Each row below holds a small network's activations on one input, seen along a few directions.
Each table varies a few parts of the input and shows all the possible inputs, shuffled.
A made-up example of a description, with smaller parts first: one of 5 places around a ring, together with either a single point or one of 9 places along a line or (one of 2 separate values, together with one of 6 places along a line).
Shared parts are said once, and a part with two or three values counts as separate values.
(in the rows, 128 means zero)

Other details of the inputs shift rows strongly along two fixed directions, in all tables alike. That doesn't count.

Table:
row 1: [125  85 149 131 134 116  95 125 124 135 131 102  79 199]
row 2: [ 90  89 131 117 149 153  80  97 110 155 138 101  93 171]
row 3: [ 94  84 127 114 115 109  96 130 127 167 132  92  83 180]
row 4: [167 141 163 115 135 141 182 125 174  83 120 179 181  67]
row 5: [120  80 144 138 135 120  91 117 119 125 131 107  78 195]
row 6: [129 187  85 172 130 101 134 147  97 120 118 146 133 128]
row 7: [146 181  52 132 134 116 147 135 107 135 136 119 117 114]
row 8: [119 196  94 163 161 140 147 137 114 113 144 125 129 134]
row 9: [146 189  91 158 144 144 134 157 108 100 145 142 118 145]
row 10: [189 140 170 108  99 138 164 147 153  87 119 165 179  60]
row 11: [141  44 217  72 124 153 123  98 170 104  99 149 140 112]
row 12: [153 183  93 167 126  98 132 172 116 117 138 140 122 141]
row 13: [105  50 213  71 137 157 148  85 169 134 113 119 148  89]
row 14: [ 90  84 124 117 122 105 116 120 125 167 120 104  84 188]
row 15: [ 96  87 132 123 151 150  88 108 123 161 140  91  95 177]
row 16: [150 182  84 165 147 140 126 149 115 100 147 149 123 148]
row 17: [127 188  79 151 141 158 123 143  99 132 157 123 132 122]
row 18: [106  85 148 133 131  99  91 125 114 128 118 115  73 187]
row 19: [138 185  74 135 111 134 128 153  98 134 161 119 125 129]
row 20: [ 94  84 138 135 125 111  88 124 122 169 126  92  89 172]
row 21: [166 139 160 128 106 111 173 145 159 110  94 163 194  54]
row 22: [117  45 197  51 124 145 155  94 184 143 117 122 150 102]
row 23: [ 86  78 121 123 122 108 113 112 121 156 120 109  83 184]
row 24: [164 141 169 120  95 127 158 151 153 100 104 152 189  42]
row 25: [108  85 128 135 157 113 106  96 117 138 102  81  75 168]
row 26: [122 200  88 159 163 136 138 127 114 115 145 138 135 134]
row 27: [129 176  86 183 132 101 137 149 105 118 121 139 134 130]
row 28: [126  48 218  83 125 165 125 100 166 113  97 118 150  99]
row 29: [108  47 200  50 122 152 159  93 172 132 116 121 143  95]
row 30: [145 183  61 153 144 119 139 129 103 137 130 119 122 107]
row 31: [ 84  92 141 141 170 135 109  94 132 132 129  97  92 185]
row 32: [133  41 199  51  91 143 119  94 159 137 115 126 148  95]
row 33: [108  83 142 142 134 129  82 108 116 135 128  91  93 184]
row 34: [163 141 145  86  79 125 156 143 157 120 119 169 189  40]
row 35: [170 142 154 118 121 162 151 128 163  93 117 160 202  52]
row 36: [ 87  86 136 130 124 114  80 112 109 162 124 102  86 167]
row 37: [141 178  77 161 122 135 112 139 101 136 157 127 136 124]
row 38: [101  75 144 150 143  90 115 120 114 123 109 118  75 191]
row 39: [107  78 145 144 133  99  96 128 121 126 121 110  75 189]
row 40: [103  84 153 137 131 103 103 135 114 126 119 102  69 186]
row 41: [143 189  93 165 125 133 120 151  98 117 145 118 130 133]
row 42: [193 144 164 104  99 134 153 138 152  88 119 179 183  61]
row 43: [169 135 170 121 108 108 187 149 148  86  97 175 175  56]
row 44: [ 81  85 128 116 119 112 120 119 114 156 119 102  77 181]
row 45: [173 138 163 117 109 104 177 140 147  88  96 190 179  56]
row 46: [ 92  81 116 106 139 147  95 108 120 149 145  96  89 180]
row 47: [141 187  90 174 125 105 123 164 113 128 134 125 135 132]
row 48: [125 184  93 176 129 105 144 156  98 118 119 132 128 127]
row 49: [105  80 148 144 143  87 119 127 119 134 109 112  75 195]
row 50: [116 185  76 156 160 140 139 126 115 133 160 131 136 127]
row 51: [126 186  67 140 113 109 143 145 104 139 134 152 128 131]
row 52: [131 188  62 126 131 148 122 140 102 132 161 136 132 130]
row 53: [160 152 161 116 138 146 176 126 175 105 119 155 196  61]
row 54: [175 148 156 114 122 159 154 137 166 104 118 155 200  59]
row 55: [100  88 136 123 127 134  76 101 103 158 138  98  90 171]
row 56: [100  92 149 132 168 124 122 110 139 131 130 109  77 201]
row 57: [135 190  88 167 123 108 115 154 101 120 132 135 133 126]
row 58: [ 77  93 122  96 151 134 114  95 121 153 145 103  85 181]
row 59: [123 185  75 161 124 108 134 141  97 141 128 151 133 120]
row 60: [ 85  86 140 134 122 118  91 123 111 159 125  90  82 165]
row 61: [147 183  82 156 123 132 116 147 106 146 157 123 138 127]
row 62: [115 195  78 146 160 140 137 123 108 135 159 138 135 124]
row 63: [180 147 160 111  99 143 142 129 148 100 117 161 197  52]
row 64: [113  40 193  55 124 148 152  86 179 132 118 128 150  97]
row 65: [ 89  80 133 140 125 114  85 116 118 159 126  98  89 168]
row 66: [126  36 214 100 105 121 119 108 169 120  88 123 149  97]
row 67: [120 182  82 165 122 113 143 151  98 139 128 137 129 119]
row 68: [127 184  76 141 105 117 133 165 106 137 148 126 122 123]
row 69: [129 182  78 167 125 106 140 152 109 149 130 139 135 126]
row 70: [135 196  91 156 160 128 147 136 117 103 147 157 119 145]
row 71: [124  40 198  78 124 167 117  88 167 133 112 126 157  89]
row 72: [103  80 122 112 119 130  90 111 116 153 145  92  87 179]
row 73: [170 151 155 108 120 162 147 126 155  96 116 166 200  51]
row 74: [ 83  77 129 143 132 108 104 108 115 159 112 109  89 173]
row 75: [132 192  98 159 159 132 156 145 117 101 147 143 114 145]
row 76: [152 188  88 167 128 126 117 152 109 126 146 120 137 140]
row 77: [123  33 197  68  87 125 127 110 174 138 103 128 145  92]
row 78: [147 184  71 136 114 127 125 155 110 144 162 121 132 134]
row 79: [146  43 217  78 126 150 131 109 181 112 101 136 141 119]
row 80: [122 191  81 152 160 137 143 134 120 143 159 127 137 131]
row 81: [170 139 160 103  93 152 153 133 146 118 127 150 193  36]
row 82: [170 139 139  78 106 159 163 139 166 121 133 155 198  51]
row 83: [128 185  68 128 130 152 133 150 103 129 161 123 127 129]
row 84: [161 182  74 159 149 106 148 140 108 108 125 133 107 128]
Description of these inputs: one of 4 places along a line, together with either a single point or (one of 4 separate values, together with one of 5 places along a line).
Question: The inputs of row 35 and row 46 match in every part but the place on the line of 4. If row 54 is changed in the same way as row 35 into row 46, which row does it become?
Answer: row 82
Question: The inputs of row 6 and row 51 match in every part but the place on the line of 4. If row 27 is changed in the same way as row 6 into row 51, which row does it become?
Answer: row 23
Question: The inputs of row 15 and row 79 match in every part but the place on the line of 4. If row 37 is changed in the same way as row 15 into row 79, which row does it become?
Answer: row 5
Question: A walk changes only the place on the line of 5. It starts at row 43 and steps to row 40. List the rest of the walk in order.
Answer: row 10, row 9, row 75
Question: Which other rows does row 78 become when the choice among 4 separate values takes its other values? List them by row number.
Answer: row 19, row 32, row 72
Question: Which other rows does row 24 become when the place on the line of 4 takes its other values? List them by row number.
Answer: row 40, row 60, row 68
